These are the activations of a small neural network, seen along a few directions. Each row is one input.
Each table varies a few parts of the input and shows all the possible inputs, shuffled.
A made-up example of a description, with smaller parts first: line(4) and (point or (values(2) and ring(5)) or ring(11)).
Shared parts are said once, and a part with two or three values counts as separate values.
In the rows, 128 means zero.

Other details of the inputs shift rows strongly along three fixed directions, in all tables alike. That doesn't count.

Rows:
row 1: [149  81 175 141 142 132 132 108 122 144 204 198]
row 2: [158  43 162 145 174 111 133 108 112 135 202 176]
row 3: [ 99 142 109  84 134 182 185 165 149 156 112 124]
row 4: [106 133 136  99 127 166 168 150 144 136 146 121]
row 5: [137 130 135 111 155 154 139 174 120 134 116 141]
row 6: [156  83 175 132 138 120 136 106 104 146 185 211]
row 7: [152 143 137  88 133 120 125 175 132  85 144 131]
row 8: [114 136 139  86 108 132 161 150 140 119 151 131]
row 9: [140 137 141  91 109 114 139 127 136 102 163 149]
row 10: [ 99 114 124 205 143 179 118  92 114 178  92 152]
row 11: [123 146 134 192 163 161 102 116 110 200  79 167]
row 12: [142  56 142 136 185 137 146 121 120 146 187 160]
row 13: [103 147 132 197 174 185 116 126 113 210  69 154]
row 14: [120 192 118  99  68 104 106 112 154  89 110  83]
row 15: [114 117 117 113 135 123 139 131 137 118 125  83]
row 16: [110 166  81  81  99  94 125 137 152  96  86  52]
row 17: [112 124 118 185 113  93  64  67 124 155  70 104]
row 18: [185  74 164 150 112  45  88  84 120  97 189 150]
row 19: [119 140 118 125 125 152 146 129 132 116 129 127]
row 20: [120 157 104  98  85  86 120 126 148  84 101  41]
row 21: [111 101 101 103 166 154 173 151 136 151 113 109]
row 22: [100  98  92 184 182 176 112  94 135 204  73 128]
row 23: [108 160 119 100 150 185 153 190 138 125  95  87]
row 24: [126 162 124 192  85 104  45  45 124 144  71 142]
row 25: [171 111 179 148  95  68  83  71 106  91 193 183]
row 26: [129 133 137  95 193 190 198 203 131 141 166 147]
row 27: [107  80 125 192 175 161 106  84 118 195 104 132]
row 28: [122 176 102 105  83 107 119 123 142  80 107 106]
row 29: [146 107 132  99 168 163 170 198 111 142 175 159]
row 30: [118 167 137 110 150 158 158 176 130 128 132 116]
row 31: [145  61 142 114 163 124 178 149 121 139 169 142]
row 32: [100 118 123 211 130 156 102  83 109 178  78 163]
row 33: [147 143 155 100 117 100 115 165 118  85 141 127]
row 34: [187  77 163 144 102  27  86  83 110 102 175 160]
row 35: [115 172 119 107  82 113 127 126 134  79 118  90]
row 36: [131 134 147  97 105 111 148 131 118  97 155 142]
row 37: [128 153 109 104  74  58 106 117 139  82 101  59]
row 38: [157 106 146 124 158 145 136 171 113 128 195 159]
row 39: [155  70 139 112 151 104 156 131 115 128 167 151]
row 40: [139 148  96  98  94  79 118 129 157  88 105  68]
row 41: [126 122 110 191 117 108  68  64 133 155  76  97]
row 42: [114 120 110  81 134 112 159 154 137 105 139  87]
row 43: [118 160 111 116 124 146 128 177 124 132 113 100]
row 44: [149 153 118 101 120 118 117 172 129 100 153 121]
row 45: [123 114 128 101 179 199 185 208 119 148 168 129]
row 46: [111 193 118 103  66 109 112 114 140  82  97  72]
row 47: [181  81 157 146 109  35  79  78 113  93 181 160]
row 48: [114 155 105 197  93 117  67  70 129 138  69 140]
row 49: [118 172 111 104  89 122 128 119 133 111  92 110]
row 50: [ 92 124  97 197 148 190 127 102 118 198  54 156]
row 51: [138 131 164 104 102 110 133 118 125 101 174 140]
row 52: [149 107 152 107 174 164 151 180 122 120 166 154]
row 53: [156 106 186 132  97  72 103  90 106 109 188 187]
row 54: [ 93 156  87 113 131 184 175 159 147 120 101  98]
row 55: [160 160 150  99 125  90 124 159 126  86 171 150]
row 56: [108 191  91  98  74 114 128 131 141  90  76  85]
row 57: [105 126  83  91 155 153 165 156 154 131 102  82]
row 58: [ 96 133 111 119 142 180 177 151 124 142 106 129]
row 59: [122 157 130 189  80 101  42  50 139 157  82 144]
row 60: [107  83 114 190 177 183 135 104 129 208  79 114]
Description of these inputs: ring(5) and (values(3) or line(4) or line(5)).
The inputs of row 58 and row 35 match in every part but the ring(5) part. If row 43 is changed in the same way as row 58 into row 35, which row does it become?
> row 45
The inputs of row 22 and row 16 match in every part but the ring(5) part. If row 7 is changed in the same way as row 22 into row 16, which row does it become?
> row 5
A walk changes only the line(5) part. It starts at row 10 and steps to row 35. List the rest of the walk in order.
> row 46, row 51, row 4
Change only the line(4) part in row 22. List by row number the other rows that result.
> row 40, row 47, row 57
Change only the values(3) part in row 7. List by row number the other rows that result.
> row 44, row 55
Which other rows agree with row 54 in the ring(5) part? List them by row number.
> row 1, row 2, row 12, row 14, row 18, row 19, row 25, row 26, row 38, row 41, row 52

Rows:
row 61: [ 84 190  97 174  96 155  92  98 140 147  41  90]
row 62: [145 106 131 148 109  93  89  69 133 132 149 142]
row 63: [154  92 144 154 127  68  91  99 117  95 151 125]
row 64: [128  98 140 138 192 189 156 157 119 186 148 158]
row 65: [125  98 139 136 174 197 179 143 117 170 128 189]
row 66: [ 89 172 100  93 143 200 174 162 151 148  89  91]
row 67: [ 86 184  99 170  92 162  92  96 141 141  37  93]
row 68: [125  72 108 136 178 180 184 129 131 181 136 171]
row 69: [171  96 166  84 142 113 155 183 119  88 222 150]
row 70: [ 93 193  99 174 111 149  86 101 144 159  45  76]
row 71: [130  79 144  88 137 122 188 152 109 112 183 145]
row 72: [119 116 151 206 136 166  87  69 117 178  99 170]
row 73: [147 111 156  78 128 115 174 163 108  75 210 173]
row 74: [102 159  90  84 150 185 160 200 152 146  87  83]
row 75: [139 169 112  45 114 112 178 206 143  74 146  93]
row 76: [ 94 165  92  91 154 183 166 190 151 152  87  89]
row 77: [104  68 136 143 170 179 185 134 117 177 142 149]
row 78: [134 120 148 203 142 137  75  93 114 176 114 150]
row 79: [ 85 160 103 165  93 136  98  83 144 166  41  62]
row 80: [105 162  90  89 151 194 158 193 150 151  88  71]
row 81: [158 102 161  89 140 108 165 181 115  82 220 154]
row 82: [118 201 111 108  81  83  91 124 147  96  91  84]
row 83: [138 187 106 102  64  73  80 146 131  65 105  73]
row 84: [162  89 140 155 142  78 100  99 116 122 130 144]
row 85: [168  96 149  88 154 127 168 188 115 112 190 167]
row 86: [119 174 119  92  55  64  98 103 146  89 100  51]
row 87: [147  93 167 128 100  59 103  89 116 117 164 155]
row 88: [123 121 150 183 129 143  83  76 118 167 100 181]
row 89: [ 90 166 102  91 140 207 173 158 151 144  83  94]
row 90: [113 148  84  59  97 122 179 161 163  69 144  71]
row 91: [159  94 151 154 129  71  86  92 121 104 152 121]
row 92: [114  70 104 139 176 185 179 128 121 170 144 165]
row 93: [127  88 132 151 185 192 156 168 115 171 143 156]
row 94: [124  96 119 182 133 125  87  63 132 178 109 162]
row 95: [160 131 166 139 114  74  86  98 114 110 174 156]
row 96: [151 134 169 146  96  86  91  92 118  98 168 158]
row 97: [134 162 106  93  90  52  87 122 152  69  96  57]
row 98: [115 123 145 199 142 152  84  75 116 191  92 181]
row 99: [135 204 119  96  54  68 103 123 141  65 102  97]
row 100: [158 135 155 130  97  58  95 112 103  78 177 157]
row 101: [116 120 136 219 151 152  89  83 110 186 100 163]
row 102: [121  95 127 145 186 186 162 162 106 173 141 166]
row 103: [149 109 156  71 122 121 175 162 111  66 205 172]
row 104: [ 93 137  93  89 134 168 197 162 145 153  79  86]
row 105: [158 101 145 145  93  69  90  71 131 100 179 147]
row 106: [154  92 144 150 146  89  88  92 122 128 138 125]
row 107: [133 175 111  49 114 113 184 192 143  76 143  99]
row 108: [148  90 132 154 140  87  98 101 108 114 134 132]
Describe the family of inputs behind these rows.
> ring(6) and (values(3) or line(5))
The inputs of row 67 and row 89 match in every part but the ring(6) part. If row 77 is changed in the same way as row 67 into row 89, which row does it become?
> row 86
The inputs of row 73 and row 98 match in every part but the ring(6) part. If row 108 is changed in the same way as row 73 into row 98, which row does it become?
> row 97
A walk changes only the line(5) part. It starts at row 88 and steps to row 98. List the rest of the walk in order.
> row 82, row 76, row 74
Change only the values(3) part in row 77. List by row number the other rows that result.
> row 63, row 90
Change only the line(5) part in row 89. List by row number the other rows that result.
> row 64, row 66, row 80, row 95

Rows:
row 109: [144 137 124  40  88  76 159 134 157  48 157 101]
row 110: [105 143 129 190 159 172  80 118 132 197  74 147]
row 111: [129 174 121 101 127 146 151 195 135 101 126 101]
row 112: [132 189 106  44  31  41 131 122 163  55 112  47]
row 113: [115 154  80 114 129 150 130 148 155 163  68  52]
row 114: [110 100 131 190 164 153  99  91 130 196  64 102]
row 115: [ 94  92 106  88 157 189 192 152 133 154 140 118]
row 116: [154  96 192 114 145 119 155 124 106 117 229 219]
row 117: [136 141 109  54 106  53 143 172 132  53 148  67]
row 118: [151  98 137 103 122  80 102 137 117 102 172 112]
row 119: [165 112 181 188 148 101  73 106 101 142 185 198]
row 120: [141  76 137 140 147 146 132  87 132 146 151 167]
row 121: [ 97 129 112 162 100 111 115  76 139 122  86  91]
row 122: [176  86 183 132 150 115 137 170  99 110 207 197]
row 123: [138 173 118 100 132 150 146 184 117 102 122 107]
row 124: [138 131 110 143 132 107  84 104 145 137  75  97]
row 125: [132 159  96 116  73  54  61 119 131  74 117  53]
row 126: [142  79 142 142 133 134 140  92 124 170 156 161]
row 127: [135 142 164 114  92 100 117 118 124  97 162 170]
row 128: [106 137 128  97 171 207 194 153 118 159 139 160]
row 129: [120 136 114  46  84  63 168 146 135  48 161  91]
row 130: [139 150 158 124  99 102 122 116 125  98 183 167]
row 131: [138  70 136 150 159 126 148  85 123 140 143 182]
row 132: [169  83 180 116 153 115 130 170 113 115 210 198]
row 133: [152  88 188 178 111 109  89  87  99 140 166 227]
row 134: [148 133 161 128  86 102 124 126 116  93 164 171]
row 135: [153  85 121 157 156 126 118 122 120 166 149 132]
row 136: [ 70 146  95 130 152 237 174 160 151 193  66 134]
row 137: [132 119 151 161 133 155 137 117 117 150 162 195]
row 138: [174 112 182 185 151 105  75 102  77 136 174 199]
row 139: [107 102 113 106 178 193 180 170 146 156 116  71]
row 140: [111 171 119 157  83 135  99 106 137 135  89 132]
row 141: [115 158  99 105  52  66  88  95 136  70 126  72]
row 142: [142 114 139  71 171 176 186 217 112 117 160 149]
row 143: [123 120 158 145 148 151 132 104 122 161 168 195]
row 144: [147 142 154  58 104 122 196 187 126  58 211 155]
row 145: [ 83 151  92 135 155 246 187 160 124 186  57 129]
row 146: [168  49 169 114 143  82 179 110 107 125 219 200]
row 147: [111 148 122 193 132 189 116  93 104 183  77 163]
row 148: [141 117 104  86 158 114 162 162 145  96 126 100]
row 149: [130 211 128 123  54  85  84  95 120  77 109 107]
row 150: [ 78 144  88  96 116 151 153 127 145 145  72  77]
row 151: [107 150  67 132 136 132 136 148 150 153  58  59]
row 152: [ 88 144  65 131 139 134 121 150 138 138  61  59]
row 153: [142 124 144 185 102  48  54  64 121 115  92  94]
row 154: [123 186 128 167 119 128  80 129 126 136  88 109]
row 155: [ 84 149 100 114 107 167 149 112 159 135  76  53]
row 156: [140 114 138  82 170 172 196 222 130 118 182 149]
row 157: [107 122 123  97 153 211 193 171 118 152 120 160]
row 158: [141 151 163 128  97 102 123 118 117  94 175 165]
row 159: [121 172  65  96 110  95 116 149 164  73  72  43]
row 160: [ 95  98 136 180 140 162 124  65 132 189  76 124]
row 161: [139  79 130 152 133 133 140  93 122 162 163 159]
row 162: [135 118 159 154 160 145 109 143 116 156 136 171]
row 163: [102 113 100  83 120 115 173 147 132  95 147 110]
row 164: [138 134  90 154 128 119  78 106 144 123  93  86]
row 165: [161 129 138 170  93  43  44  70 126 145  96 111]
row 166: [131  72 138 166 169 122 129 119 118 141 139 126]
row 167: [136 147 164 223  79  90  12  16  95 156  85 190]
row 168: [ 91 149  81 108 137 142 126 152 144 152  55  52]
row 169: [141 128 101  79 141 133 140 161 155 102 127  79]
row 170: [119  96 111 216 133 121  77  37 126 165  79 164]
row 171: [118  71 144  67 165 151 242 163 133 104 189 132]
row 172: [150 157 155 178  79  70  27 101 118 115  97 139]
row 173: [139  75 125 151 147 145 132  88 128 138 159 167]
row 174: [105 101 101 190 139 146 127  76 128 195  81 143]
row 175: [166  99 184 111 171 113 135 154 114 120 230 195]
row 176: [160 148 152 131 114  95 103 150 123  95 171 146]
row 177: [ 67 114  85 138 164 232 192 131 151 180  81  77]
row 178: [116 155 127 186 171 177  85 106 108 197  71 143]
row 179: [157 179 129  68  90  94 130 189 120  51 141  95]
row 180: [ 93 131 126  98 157 203 189 165 144 158 137 160]
row 181: [143 200 134 117  74  70  53 122 122  79  95  97]
row 182: [104 151 121 110 190 202 171 187 137 168 117 123]
row 183: [157 146 114  65  99  46 146 161 142  71 143  73]
row 184: [122 131 112 163 118 117  86 103 138 127  97  62]
The inputs of row 112 and row 165 match in every part but one. If row 109 is changed in the same way as row 112 into row 165, which row does it become?
> row 124
The inputs of row 118 and row 115 match in every part but one. If row 125 is changed in the same way as row 118 into row 115, which row does it become?
> row 141
Describe the family of inputs behind these rows.
> values(2) and ((values(3) and ring(6)) or (values(4) and ring(5)))
Change only the values(3) part in row 149. List by row number the other rows that result.
> row 130, row 158
Change only the values(4) part in row 131. List by row number the other rows that result.
> row 129, row 146, row 171
